Each row below holds a small network's activations on one input, seen along a few directions.
Each table varies a few parts of the input and shows all the possible inputs, shuffled.
A made-up example of a description, with smaller parts first: ring(5) and (point or line(9) or (values(3) and line(4))).
Shared parts are said once, and a part with two or three values counts as separate values.

A family of inputs:
R1: [-18 -11  -2   8 -24  10  25  -4  47  19 -20 -34 -45  16   5   6  26  -1]
R2: [  6  16  10 -26  45 -21 -19   8 -32  -8  25  31  26   1 -20  -2 -17  10]
R3: [  5  30  14 -30  13  -7 -25   5 -26  -3  13  48  37 -13  -9   4  -5 -14]
R4: [ 56 -23   0 -30   7  23 -36 -10 -34 -29  18  34  26 -17 -30 -13 -17  36]
R5: [ 34 -59 -23  12 -32  47  15 -23  42  -2 -17 -52 -21  -5  16 -29   1  16]
R6: [-11 -11  -3  43  -8   6  23  -1  13   4  -8 -49 -38  11  18  -5   3  -8]
R7: [-13 -19  -2  26 -18   1  25   5  35  19 -20 -33 -36  18  -2  -9  21  -4]
R8: [  6  35   0 -17  13 -12 -22   5 -36 -15  12  47  41 -11  -1   1 -20  -2]
R9: [  5  24  -8  -5  25 -15 -25  14 -39 -23  26  40  33  -2   3   4 -27   1]
R10: [-17 -12 -27  47 -24   5  27  -2   7   1 -15 -43 -29   5  27   6   3 -18]
R11: [-17 -11   1  11 -34  11  27  -6  40  23 -18 -32 -17   6  11  16  27  -2]
R12: [ -9 -16  -5  27  -7   3  35   0  19  15 -11 -44 -34  22   3  -2   6  -6]
R13: [-14  -5  -7  26 -33  16  30  -6  36  10 -27 -39 -19  -2  15  11  26 -28]
R14: [  6  22   9  -7  39 -17 -32   7 -31 -16  30  31  24   0 -10  -2 -26   9]
R15: [ -3  14  23 -46  27 -18 -22   3 -14  -2  14  48  10 -10 -15   3  -3  11]
R16: [-20  -2 -23  37 -36   8  31  -9  19   2 -29 -41 -16  -4  19   8   8 -20]
R17: [  3  10  17 -28  36 -23 -30  14 -22   0   9  41  22  -4 -23  -7  -6  10]
R18: [  0  18  26 -47  12 -18 -26   1 -24   4  18  47  36 -11  -7  10   0   8]
Describe the family of inputs behind these rows. -> values(2) and (point or ring(8))
Changing only the values(2) part turns R12 into R2. The same change can be made to R13. Which row results? -> R3

A family of inputs:
R19: [  7  -2  12 -23  -2   8  -2 -13   5   5   3  -2  24 -13   4   3   2  -4]
R20: [ 30 -17  -3  17  14  14  -1  -1 -20 -17   7 -10 -12   4 -17 -13 -15  12]
R21: [  6   7   2 -12   0  12 -17  -7   8  -9   5  11  17 -16  18  -9  -8 -10]
R22: [ 22   1  -7  18   1  14   4  -1 -10 -11  -6  -9  10  -7  -8 -14  -8 -19]
R23: [ 15 -18  14 -27   9   5  -9 -15  -4   0  20  -6   2  -3  -4   2  -3  26]
R24: [ 14 -13  -2   7 -10   9  -5   1   9   3 -22   0   9 -10 -10 -20   8  -9]
R25: [ 12   5 -19  20   2   7  -1   0  -6 -14   4  -9  27  -5   9  -9 -19  -7]
R26: [ 13  -4  12 -23 -11  13  -2  -6  16  14  -5   8  20  -1  -2  -5   9  -4]
R27: [  9   9 -10  18 -10   5   3   1 -27 -15  -3   4   1  -3 -13  10   0 -13]
R28: [-38   8   1  36 -16  -9  38  -6  36  22 -18 -49 -42  20  19   4   9 -17]
R29: [-24  -4 -15  32 -42  16  33  -5  28  10 -26 -48 -36   5  23  18  18 -10]
R30: [-17  20  27 -18  12 -17   4  10   6  19   8  18   7  12  -8   8  12   0]
R31: [-15   9  11   7  12 -23  -4  18  -4   8  -9   8  -5   7 -16  -6  13  -9]
R32: [  2  -3  -4   7 -22  -1  -4   4  -7  -3 -19  11   0  -8 -15   4  14  -2]
R33: [ 13 -12 -11  -6  14  -1 -10  -4 -18 -16  12   5   0   0  12 -14 -24  23]
R34: [ -2   0  -3 -17 -13  -1   1   3  11   1 -18  16  -8  -3 -19  10  16   6]
R35: [ -7 -43 -12  31 -23  15  33  -5  36   7  -5 -56 -44  14  24   1  11   1]
R36: [  8 -12  -2 -19  -1   9  -1  -2  26   8 -20   6   1  -3 -14 -13  11  -4]
R37: [ -5  16   0  -9 -10   2 -16  -4  -7 -12   8  24   7 -14  12  15  -1  -3]
R38: [ -8  13 -16  -1 -10  -8  -3   0 -23 -13   2  21  12  -9  13   9 -11  -2]
R39: [  3   4 -14  -3   0   2  -3  -2  -8 -10   0   8  21 -11  19 -15 -18  -8]
R40: [ 20 -30   0   5   2   9 -10   1   0  -2  -5  -2 -13  -1 -20 -20   0  20]
R41: [-12 -18 -17  33 -29  19  34 -10  41  17 -22 -56 -27   4  32  -1  20 -18]
R42: [-23  23  -2  -2  25 -31  -5  15 -21   4  11  19   6   5  13   4 -16 -10]
R43: [ 20 -19  13 -27  -1  11  -8  -7   7  10  14   3  -2   8 -12  -6   4  26]
R44: [-18  22  -7  20  26 -24  -5  15 -21   1  14   3  11  15   3   8 -15 -11]
R45: [ 16  -8   5 -16  12   9 -24  -9  -2 -14  20   7  -6  -5  11  -9 -13  21]
R46: [ -1  12 -22  20  -9  -1  -2   1 -22 -16   6   5  17  -1   3  14 -11  -2]
R47: [ 21 -12 -14  18  15   6  -7   0 -15 -20  16 -11   5   7   1  -8 -26  24]
R48: [ 14 -29  -1 -22   9   8  -6  -3  16   3   0   3 -22   6 -24 -15   4  26]
R49: [  2   7  11 -20 -22   3   0  -2   1   8  -3  20  12  -2  -7  18  14   6]
R50: [-21  28  16  -9  23 -19 -16  11  -4   3  17  23   1  -1  13   8  -5  -9]
R51: [ -5   8  11 -19 -11  -1   0 -10 -10   1   4  11  15 -13  -2  26   8   5]
R52: [-20  13  14 -15  21 -24   5  15  15  11  -6  14 -13  11 -20  -1  14  -1]
R53: [-23  20  27 -18  23 -21   2   3  -7  15  14  11  10   1  -2  18   4  -1]
R54: [ -9  19   5  18  25 -18   2  14 -25  -1   5   0  -5  13 -14   1  -2 -22]
Describe the family of inputs behind these rows. -> line(4) and (point or ring(8))
Changing only the line(4) part turns R47 into R25. The same change can be made to R23. Which row results? -> R19
Which other rows does R51 become when the ring(8) part takes its other values? List them by row number. -> R27, R32, R34, R37, R38, R46, R49
Which other rows does R48 become when the line(4) part takes its other values? List them by row number. -> R34, R36, R52
List by row number the other rows that have the line(4) part in common with R54. -> R28, R30, R31, R42, R44, R50, R52, R53
